 16.16   -3.02    2.27  -12.09    6.35   17.98    6.49   26.52  -15.43   19.92   -4.14   -2.93    1.08
 18.17   -3.04    2.56  -13.88    8.19   22.31    6.82   30.38  -20.05   22.40   -5.04   -3.27    0.88
  8.24    0.30    0.64   -6.09    3.05   11.41    3.09   15.63  -11.12   12.47   -0.36   -1.14    3.88
  3.88    1.60    0.69   -2.38    1.39    5.76    1.72    7.95   -4.44    5.79    1.29    0.24    3.54
  1.57    1.47    1.34    1.11    1.24    2.08    1.47    2.51    0.79    1.84    1.46    1.11    1.86
  0.48    0.21    3.01    4.88    2.26   -2.54    2.05   -3.67    6.85   -0.91    0.88    2.43   -1.25
  8.69  -13.48   16.85   20.20   15.54  -14.24   10.26  -26.59   31.62   -3.39   -7.53    4.45  -27.89
  5.69   -9.09   13.45   17.28   14.38  -13.51    7.68  -22.36   26.80   -3.93   -4.59    4.25  -22.77
  2.21   -5.00    8.59   12.40    8.34   -9.98    5.21  -17.67   19.29   -4.51   -2.17    3.62  -15.11
  1.43    1.46    1.61    1.58    1.53    1.12    1.47    1.08    1.83    1.19    1.61    1.29    1.30
  0.65    0.92    2.41    3.68    2.07   -1.42    1.71   -3.26    5.70   -1.11    1.18    2.04   -1.25
  1.82   -4.93    7.45   12.24    7.58   -9.31    4.80  -13.79   17.53   -4.67   -1.50    3.56  -13.11
-> 7.45

  0.017    3.727    4.933    3.336    1.320    3.496    5.743    2.401   10.826    5.630   -1.769
  0.058    6.242    9.323    5.890    2.741    5.706   10.882    4.011   21.873   11.043   -5.066
 -3.343    3.211   -0.780    0.813   -3.965    3.669   -0.543    0.989   -5.975   -2.746    5.786
 -3.951    5.303    1.949    2.553   -3.740    5.627    2.728    2.121    0.428    0.364    4.362
  2.514    1.027    3.870    2.112    3.580    0.649    4.194    1.493    9.987    5.327   -3.445
  4.323   -3.379   -1.118   -1.238    3.894   -3.573   -1.870   -0.720   -1.204   -0.076   -1.531
 -4.379    1.712   -4.850   -1.313   -6.319    2.541   -5.186   -0.298  -16.947   -8.165    9.827
 -6.713    8.725    3.876    4.346   -6.004    9.160    5.321    3.402    3.240    1.621    5.658
  6.760   -3.559    2.072    0.035    7.428   -4.188    1.572   -0.047    8.588    4.827   -6.303
 -3.819    3.723   -0.582    1.044   -4.397    4.209   -0.253    1.160   -5.826   -2.693    6.108
-> -0.582

 19.47   -4.31  -19.43   19.03   -9.57   15.87  -17.81   21.66
 11.01    3.95   -4.72   -8.21   21.34   -5.58   -9.79    0.38
-13.27    1.09   -3.69  -17.57    0.23    6.32  -12.05   11.25
 -1.37   -0.91    0.35   -9.53   18.75  -20.30    7.32  -22.42
 15.40  -24.45  -11.30   22.32   -1.98  -22.96    4.25   -9.88
 13.80    3.91  -11.01   12.19   13.81   10.25    7.69    9.13
 -0.35  -19.01  -16.71    4.07   -7.53  -18.95  -11.59  -13.85
-> -16.71

  6.1   -7.6   -5.6  -17.2    2.8    5.5    1.2   -2.5  -12.1   -2.8    0.3
 17.6  -11.9   -5.8  -18.2    9.6   16.9    6.4   -2.7  -16.3   -3.0    3.7
  9.4  -18.2  -13.5  -18.2    1.5    8.8   -1.0  -10.0  -18.2   -9.3   -3.5
 -4.0  -10.0  -14.6   -5.6  -14.3   -0.7   -2.7  -14.5   -0.1    6.9   -3.9
 26.3  -15.5   -5.8  -18.2   16.3   24.7    9.9   -1.5  -18.2   -5.3    6.1
-> -5.8

-0.116  -0.129  -0.020  -0.074   0.181  -0.123   0.139   0.054  -0.028   0.001   0.016   0.018   0.030   0.117  -0.006
 0.008  -0.189   0.025  -0.051   0.094  -0.132   0.099   0.094  -0.086  -0.120   0.030   0.002  -0.050   0.097   0.011
 0.028  -0.218  -0.005  -0.033   0.224  -0.094   0.141   0.056  -0.105  -0.053  -0.031  -0.011   0.007   0.051  -0.009
-0.074  -0.154  -0.017  -0.058   0.202  -0.111   0.139   0.053  -0.050  -0.013  -0.001   0.009   0.025   0.096  -0.009
 0.047  -0.230   0.000  -0.029   0.227  -0.093   0.143   0.056  -0.117  -0.061  -0.036  -0.015   0.003   0.042  -0.011
-0.001  -0.197  -0.011  -0.034   0.240  -0.089   0.140   0.054  -0.086  -0.033  -0.027  -0.008   0.022   0.054  -0.016
 0.024  -0.190   0.035  -0.052   0.051  -0.142   0.083   0.110  -0.088  -0.150   0.044   0.002  -0.072   0.102   0.016
 0.033  -0.215   0.013  -0.041   0.160  -0.116   0.124   0.074  -0.107  -0.092  -0.006  -0.007  -0.024   0.069   0.002
-> 0.013
---
-99	-9	23	-36 out -99
1	92	-3	59	98	38 out 1
110	-29	-5	82	-1 out 110
93	-67	6	27	-42	39	-10 out 93
56	-90	-102	-26	-98 out 56
21	-37	-28	-49	42	46	94 out 21
3	-1	32	-102 out 3
-38	66	82	-8	-27 out -38
-104	-12	-2	-1	21	31 out -104
-16	-68	14	8	-105	-1	-76 out -16
---
array([[-1.7, -0.7, -1.5,  0.1, -2.2],
       [-2.3, -0.8, -2.3,  0.3, -1.8],
       [ 0.6,  1.9,  0.3,  0.9, -0.7]]) => -1.7

array([[ -49.1, -199.1, -170.8,   84.7,   56.5,  152.9, -103.3],
       [ -10.0,  -93.0,  -50.1,  122.6,   81.4,  177.5,  -35.8]]) => -49.1

array([[ -38.6,  -51.7,  130.3,  -62.8],
       [-107.7, -182.5, -111.3,  -36.0]]) => -38.6

array([[ 0.363,  1.429,  1.089, -2.008, -1.126,  1.132, -0.930],
       [ 0.527,  1.996,  1.159, -1.745, -0.506,  0.614, -0.728]]) => 0.363

array([ 0.16,  0.01, -0.11,  0.07,  0.03, -0.04]) => 0.16

array([ 0.070,  0.134,  0.111,  0.077,  0.102, -0.112]) => 0.070

array([-124.72, -129.05,   58.64,   93.60]) => -124.72

array([-0.092, -0.025, -0.110,  0.109, -0.097, -0.067, -0.085]) => -0.092

array([-129.53,  -35.62,   68.56,  130.25]) => -129.53

array([ 196.29,  140.26, -165.33,  175.49,   86.62,  -12.35,   32.57]) => 196.29
---
[[4433 4792 5597 5880 7594 4621]
 [1122 5153 5803 7741 5770 9470]
 [5028 5421 4180 3143 5116 3073]] -> 5880

[195 102  48 123 161] -> 48

[7 3 1 4 7 8] -> 4

[153 430 773 713 672] -> 773

[5 8 7 5 2 7] -> 5

[135  56  54 104 202  10 172] -> 202

[8447 8974 9350 1185 8266 4976 5545] -> 8266

[[ 895  581   55  962 -794]
 [ 619  665  656  319  437]
 [  56  824 -709  241  271]] -> 55
---
Input: [0.01, 0.05, 0.16, 0.10, -0.10, 0.02]
Output: 0.01
Input: [70.3, -34.7, 183.0, 203.6, -48.4, -106.2, 29.9]
Output: 70.3
Input: [-59.99, -166.33, 34.51, 174.17]
Output: -59.99
Input: [-0.120, -0.110, 0.099, 0.111, 0.071]
Output: -0.120
Input: [-0.09, -0.10, 0.15, -0.05, 0.05]
Output: -0.09
Input: [-0.092, 0.132, -0.102, 0.160]
Output: -0.092
Input: [-6.984, -5.806, 11.828, -2.301, -11.025, -14.632, -3.236]
Output: -6.984
Input: [-34.485, 95.035, 145.677, 48.291, -191.855, 52.262]
Output: -34.485
Input: [-1.0, -0.3, -0.9, 0.6, 1.0]
Output: -1.0
---
[-63 -81  52   0] >> -63
[ 62  54  13 -98  37] >> 62
[ 24 -16  96  36] >> 24
[102  81 111 110] >> 102
[-11  62  83  37  51  59 -23] >> -11
[ 63  -2  14 104] >> 63
[ 45  17   8  92 -62  54 -21] >> 45
[ -43   49   27 -108] >> -43
[  53  -96  102    0 -112  -95] >> 53
[  95    1  -30 -106  -60   13  -63] >> 95
---
[ 54  81  11 102] => 54

[[  9 -58 -79 -15 -38 -12  10]
 [ 25  26  26 -44 -32 -81 -36]] => 9

[-28  74 108   3 114] => -28

[ 41  74 -29 -42 -96] => 41

[ -5 -27 -26 -87] => -5

[ 50 -98  46 -70   6 -44] => 50

[-12   0 103 -63  34 108 -33] => -12

[-45 -41 -79 -13  86  91] => -45

[-28  47  98  11] => -28
---
[1923 8803 5069 1073 6221] 6221, 1923

[ 9 83 56 67 87 54 60] 60, 9

[[29 89 25 25 59 40 33]
 [18 76 28 12 48 43 18]
 [19 53 34 14 33 21 43]] 33, 19

[[  7 -17  30 -26  -7]
 [ 28  32  15   4 -10]
 [ 15   3  23  41   4]] -7, 15

[ 44 115 187 219 223] 223, 44

[-689 -522 -957  473  880 -995] -995, -689

[[4830 6559 2053 3010 8479 4307]
 [3756 5642 5655 4149 5783 5629]] 4307, 3756

[425 797 609 626  41 891 373] 373, 425

[[4 2 4 5 8 6]
 [4 2 1 7 5 2]] 6, 4

[[36 47 31 28]
 [67 37 74 42]
 [12 77 50  4]] 28, 12
---
((-8, -3, 32, 20, 94, 61), (-19, -12, -36, -15, -32, -37), (-23, -12, -16, -9, 7, -11)) yields -12
(-87, -47, 51, 98, -5) yields -87
((52, -62, 58, 15, -4, 60), (-91, 29, 33, 15, 66, -27)) yields 29
(-37, 3, 82, -7, -32, -6, -9) yields 82
(30, 25, -87, 79, -108) yields 30
((73, 3, 109, -33, -22, -15, -10), (42, 22, 74, -66, -70, -9, -10)) yields 74
((-91, -63, 93, 33, -82, -107), (92, 51, -93, -29, 87, 111), (90, 70, -93, -36, 80, 104)) yields 70
---
-0.066	-0.450	0.845	-2.227	1.269
-1.756	-0.702	0.102	-0.741	0.098
-1.577	-0.658	-0.294	0.280	0.247
→ 0.102

0.468	10.761	-14.245	7.190	0.092	2.210	-19.450 → 7.190

12.1	5.4	52.7	34.1	19.5	126.1	61.4
-198.6	-125.9	63.8	32.1	1.3	70.5	73.4
234.2	-101.0	-80.8	201.2	122.6	-11.5	40.3
→ 32.1

-161.626	71.035	63.531	-147.201	24.747
69.324	63.392	142.713	-16.372	-6.579
29.837	-18.115	-41.615	56.203	-3.504
→ 142.713

119.1	176.1	-115.9	137.3	61.8	21.5	15.2 → 137.3

2.0	22.7	14.1	9.0	-1.5	-9.5	7.2
-0.2	-17.4	-11.4	-6.6	2.1	8.6	-5.1
2.3	7.1	2.9	2.7	0.0	-2.5	3.3
→ -6.6

-12.4	3.9	-16.5	-6.6	-2.6	10.5	-13.3 → -6.6
